A small network was trained on invented records. Each row is its activation on one of them, seen along a few directions.
Each row is followed by the record's values for the fields MUB, TEBIB, PEFUD, KOVAV, KEMUM.
Not every record has every field; a missing one is written absent.
Other fields move the rows too, some of them a lot.
In the rows, 500 means zero.
Strong random noise was added to every row along 8 fixed directions; ignore it. To show where, here is one row again and again, with new noise each time:
[424 387 643 570 532 160 456 676 418 854 707 378 571 502 566 570 416 262
 312 331 404]
[455 259 521 489 459 549 398 280 353 400 653 418 312 591 522 590 474 380
 465 570 417]
[399 235 485 484 476 385 528 522 402 504 555 534 433 448 478 389 482 556
 407 308 494]
[106 343 492 513 271 748 756 417 158 436 543 684 208 439 462 449 381 744
 539 552 268]
[518 606 534 474 266 527 513 619 494 823 603 343 659 417 571 653 409 229
 632 711 401]
[702 553 242 417 731 542 461 368 853 315 560 454 570 382 619 503 610 434
 585 577 696]
[513 292 688 500 189 622 382 348 131 666 601 358 452 625 469 584 359 270
 574 738 298]
[316 535 802 518 488 356 273 370 319 331 505 436 322 634 585 644 441 357
 292 310 455]
[316 587 555 427 241 596 475 447 502 326 451 435 413 330 569 702 465 449
 598 482 540]
[608 481 555 545 682 466 411 379 405 641 667 456 506 688 576 466 450 312
 411 649 375]

[377 523 381 512 630 301 640 906 661 844 654 554 518 603 536 453 550 457
 301 418 352]  MUB is tas, TEBIB is zivug, PEFUD is leg, KOVAV is absent, KEMUM is absent
[552 454 504 572 775 236 420 446 666 353 550 468 499 393 563 588 572 509
 371 232 693]  MUB is tus, TEBIB is kuzaz, PEFUD is absent, KOVAV is absent, KEMUM is absent
[604 492 605 442 638 648 417 285 277 334 343 623 454 782 432 179 475 668
 419 509 476]  MUB is zazuk, TEBIB is kuzaz, PEFUD is komap, KOVAV is absent, KEMUM is absent
[706 433 553 456 524 520 392 399 396 535 442 484 588 693 443 309 492 470
 495 565 501]  MUB is tas, TEBIB is zivug, PEFUD is komap, KOVAV is absent, KEMUM is absent
[665 389 434 499 724 422 461 498 670 524 614 423 600 338 588 508 512 388
 502 456 622]  MUB is tus, TEBIB is sudid, PEFUD is leg, KOVAV is absent, KEMUM is absent
[495 652 538 580 344 571 584 494 401 543 376 608 551 439 457 474 466 599
 630 628 465]  MUB is tas, TEBIB is zivug, PEFUD is pem, KOVAV is sono, KEMUM is kalu
[664  96 532 546 686 393 330 203 354 440 656 380 428 621 439 465 497 422
 398 433 547]  MUB is tas, TEBIB is sudid, PEFUD is pem, KOVAV is dofil, KEMUM is pofa
[668 483 312 475 573 675 610 519 507 591 495 630 532 651 466 266 518 573
 568 779 387]  MUB is zazuk, TEBIB is kuzaz, PEFUD is absent, KOVAV is absent, KEMUM is absent
[487 473 317 499 751 460 621 460 594 578 688 529 478 509 573 415 518 518
 428 516 471]  MUB is tas, TEBIB is sudid, PEFUD is absent, KOVAV is absent, KEMUM is absent
[460 377 418 503 489 393 572 575 465 519 466 629 487 531 458 305 532 642
 421 373 489]  MUB is tus, TEBIB is zivug, PEFUD is absent, KOVAV is absent, KEMUM is absent
[619 253 764 611 555 346 345 287 229 439 468 478 521 461 477 448 414 510
 433 325 590]  MUB is tus, TEBIB is zivug, PEFUD is leg, KOVAV is absent, KEMUM is absent
[481 585 483 340 618 654 383 416 530 329 469 503 399 775 511 373 548 478
 402 524 455]  MUB is tus, TEBIB is sudid, PEFUD is komap, KOVAV is absent, KEMUM is absent
[504 416 676 692 671 268 419 351 458 191 415 580 417 287 547 607 490 626
 431 219 694]  MUB is tas, TEBIB is kuzaz, PEFUD is absent, KOVAV is absent, KEMUM is absent
[619 632 571 572 610 709 657 364 354 684 548 479 663 438 442 462 396 593
 648 699 464]  MUB is zazuk, TEBIB is sudid, PEFUD is komap, KOVAV is absent, KEMUM is absent
[284 574 548 458 155 652 624 540 393 546 500 444 466 285 559 668 372 466
 665 596 431]  MUB is zazuk, TEBIB is sudid, PEFUD is absent, KOVAV is absent, KEMUM is absent
[739 755 544 359 558 469 348 538 713 417 268 461 782 421 555 348 544 450
 551 398 755]  MUB is tus, TEBIB is sudid, PEFUD is leg, KOVAV is absent, KEMUM is absent
[359 452 586 512 604 486 473 507 379 434 526 583 304 690 544 452 468 522
 312 448 359]  MUB is zazuk, TEBIB is kuzaz, PEFUD is leg, KOVAV is absent, KEMUM is absent
[371 731 347 635 719 534 746 665 508 896 739 647 443 780 505 465 520 507
 389 777 146]  MUB is tus, TEBIB is sudid, PEFUD is pem, KOVAV is sono, KEMUM is pofa
[332 636 484 704 740 715 709 261 331 303 549 796 251 484 615 492 419 739
 518 714 327]  MUB is tus, TEBIB is zivug, PEFUD is absent, KOVAV is absent, KEMUM is absent
[453 675 586 460 378 516 488 505 413 504 337 544 536 645 404 398 510 594
 488 457 486]  MUB is zazuk, TEBIB is zivug, PEFUD is pem, KOVAV is dofil, KEMUM is pofa
[584 856 457 623 862 452 521 460 717 423 517 597 507 580 593 576 593 531
 430 571 533]  MUB is tus, TEBIB is kuzaz, PEFUD is leg, KOVAV is absent, KEMUM is absent
[805 422 372 344 368 500 281 434 749 467 481 212 675 538 384 601 651 298
 644 552 718]  MUB is zazuk, TEBIB is sudid, PEFUD is pem, KOVAV is dofil, KEMUM is pofa
[369 525 159 310 557 705 759 650 610 530 485 677 446 643 426 153 584 766
 475 527 406]  MUB is zazuk, TEBIB is sudid, PEFUD is komap, KOVAV is absent, KEMUM is absent
[753 424 419 529 688 595 431 168 591 376 630 369 525 439 571 621 503 391
 639 697 617]  MUB is tas, TEBIB is zivug, PEFUD is komap, KOVAV is absent, KEMUM is absent
[417 319 430 328 230 669 491 403 470 303 428 416 431 402 405 502 520 577
 628 431 596]  MUB is tus, TEBIB is sudid, PEFUD is komap, KOVAV is absent, KEMUM is absent
[287 381 434 623 327 267 736 793 494 804 641 516 517 262 510 627 451 518
 500 385 420]  MUB is tas, TEBIB is zivug, PEFUD is absent, KOVAV is absent, KEMUM is absent
[617 626 481 541 493 678 541 221 523 318 413 471 546 401 391 606 547 657
 702 601 658]  MUB is tas, TEBIB is kuzaz, PEFUD is pem, KOVAV is sono, KEMUM is pofa
[442 517 681 580 527 373 405 605 318 715 584 516 429 807 528 506 454 339
 292 545 261]  MUB is tus, TEBIB is zivug, PEFUD is leg, KOVAV is absent, KEMUM is absent
[481 457 750 604 390 378 459 568 152 839 562 500 543 722 420 427 401 397
 381 533 273]  MUB is tus, TEBIB is sudid, PEFUD is absent, KOVAV is absent, KEMUM is absent
[482 501 605 394  60 435 264 636 541 368 325 376 487 513 506 676 536 296
 552 461 553]  MUB is tas, TEBIB is zivug, PEFUD is absent, KOVAV is absent, KEMUM is absent
[612 483 501 588 468 450 481 557 549 494 422 506 577 409 429 562 536 523
 574 499 558]  MUB is tus, TEBIB is kuzaz, PEFUD is pem, KOVAV is sono, KEMUM is pofa
[482 580 451 360 214 734 586 524 495 354 235 572 574 366 387 376 524 726
 700 489 613]  MUB is tus, TEBIB is kuzaz, PEFUD is komap, KOVAV is absent, KEMUM is absent
[529 226 371 582 436 340 559 486 604 638 751 311 515 238 536 791 503 359
 591 502 578]  MUB is tas, TEBIB is kuzaz, PEFUD is absent, KOVAV is absent, KEMUM is absent
[863 496 455 513 564 480 458 401 562 491 318 519 781 399 413 300 531 597
 654 517 732]  MUB is tas, TEBIB is kuzaz, PEFUD is pem, KOVAV is dofil, KEMUM is pofa
[541 342 513 621 385 347 519 580 413 764 610 438 549 516 386 578 512 422
 503 527 418]  MUB is tus, TEBIB is zivug, PEFUD is pem, KOVAV is sono, KEMUM is kalu
[518 635 575 523 480 448 530 500 569 432 379 500 661 177 550 534 466 574
 601 339 703]  MUB is tus, TEBIB is sudid, PEFUD is absent, KOVAV is absent, KEMUM is absent
[663 133 338 443 508 581 481 329 501 445 588 420 494 425 445 423 508 490
 599 573 583]  MUB is zazuk, TEBIB is sudid, PEFUD is pem, KOVAV is dofil, KEMUM is kalu
[685 580 603 498 487 443 279 365 572 252 348 455 556 465 567 555 527 406
 547 479 675]  MUB is tas, TEBIB is zivug, PEFUD is absent, KOVAV is absent, KEMUM is absent

Here are new rows. What are their fields?
[412 474 505 615 571 476 579 454 373 630 664 559 396 592 559 543 443 463
 436 626 314]  MUB is tus, TEBIB is zivug, PEFUD is absent, KOVAV is absent, KEMUM is absent
[515 545 463 499 320 685 751 513 442 578 379 558 668 166 428 437 413 722
 780 560 589]  MUB is tas, TEBIB is kuzaz, PEFUD is komap, KOVAV is absent, KEMUM is absent
[691 325 331 416 282 567 438 476 518 517 472 455 520 688 341 425 625 476
 590 664 494]  MUB is tus, TEBIB is kuzaz, PEFUD is absent, KOVAV is absent, KEMUM is absent
[342 462 495 414 264 459 556 722 387 561 349 621 457 657 377 302 534 655
 403 361 410]  MUB is tas, TEBIB is kuzaz, PEFUD is absent, KOVAV is absent, KEMUM is absent
[293 734 557 454 530 558 483 581 618 239 378 597 328 557 560 592 561 594
 406 391 509]  MUB is tas, TEBIB is zivug, PEFUD is leg, KOVAV is absent, KEMUM is absent
[377 553 462 473 555 479 488 498 584 494 642 423 376 621 518 655 556 411
 408 485 435]  MUB is tus, TEBIB is sudid, PEFUD is komap, KOVAV is absent, KEMUM is absent
[433 599 675 487 578 188 369 628 605 419 391 438 570 460 535 536 521 481
 325  88 671]  MUB is tas, TEBIB is zivug, PEFUD is komap, KOVAV is absent, KEMUM is absent
[441 323 472 590 562 484 571 653 520 523 586 548 382 492 430 588 554 567
 434 457 414]  MUB is tus, TEBIB is kuzaz, PEFUD is leg, KOVAV is absent, KEMUM is absent
[570 616 655 619 862 492 371 305 442 357 514 532 436 699 490 505 516 517
 361 476 477]  MUB is tus, TEBIB is sudid, PEFUD is pem, KOVAV is sono, KEMUM is pofa
[408 273 470 364 185 608 507 648 203 805 582 501 416 849 426 276 429 371
 431 705 150]  MUB is zazuk, TEBIB is sudid, PEFUD is absent, KOVAV is absent, KEMUM is absent
[558 841 601 381 351 623 301 486 545 443 344 441 542 760 496 540 551 339
 510 665 464]  MUB is tus, TEBIB is sudid, PEFUD is pem, KOVAV is dofil, KEMUM is kalu
[521 470 424 753 846 438 734 448 438 648 647 695 499 374 534 429 447 669
 483 574 421]  MUB is tus, TEBIB is kuzaz, PEFUD is pem, KOVAV is sono, KEMUM is kalu
[411 654 505 443 655 449 487 589 607 534 575 472 455 603 613 523 497 398
 357 459 448]  MUB is zazuk, TEBIB is sudid, PEFUD is leg, KOVAV is absent, KEMUM is absent
[631 620 606 548 572 562 566 625 462 693 432 523 681 449 491 431 428 532
 554 574 484]  MUB is zazuk, TEBIB is kuzaz, PEFUD is leg, KOVAV is absent, KEMUM is absent
[415 504 253 459 517 520 482 539 684 339 563 590 276 741 531 531 666 492
 402 606 397]  MUB is tus, TEBIB is zivug, PEFUD is absent, KOVAV is absent, KEMUM is absent
[567 494 590 584 313 493 485 548 410 518 377 549 568 399 470 537 472 519
 608 557 512]  MUB is tus, TEBIB is kuzaz, PEFUD is absent, KOVAV is absent, KEMUM is absent
[551 711 495 478 651 551 437 458 602 548 579 429 502 697 525 574 536 369
 445 652 444]  MUB is zazuk, TEBIB is sudid, PEFUD is pem, KOVAV is dofil, KEMUM is kalu
[584 309 495 403 157 555 304 386 517 368 506 276 456 498 419 723 570 313
 632 562 581]  MUB is tus, TEBIB is sudid, PEFUD is absent, KOVAV is absent, KEMUM is absent
[499 377 379 411 384 444 565 717 537 826 610 427 596 544 458 413 490 384
 487 548 406]  MUB is zazuk, TEBIB is sudid, PEFUD is pem, KOVAV is dofil, KEMUM is kalu
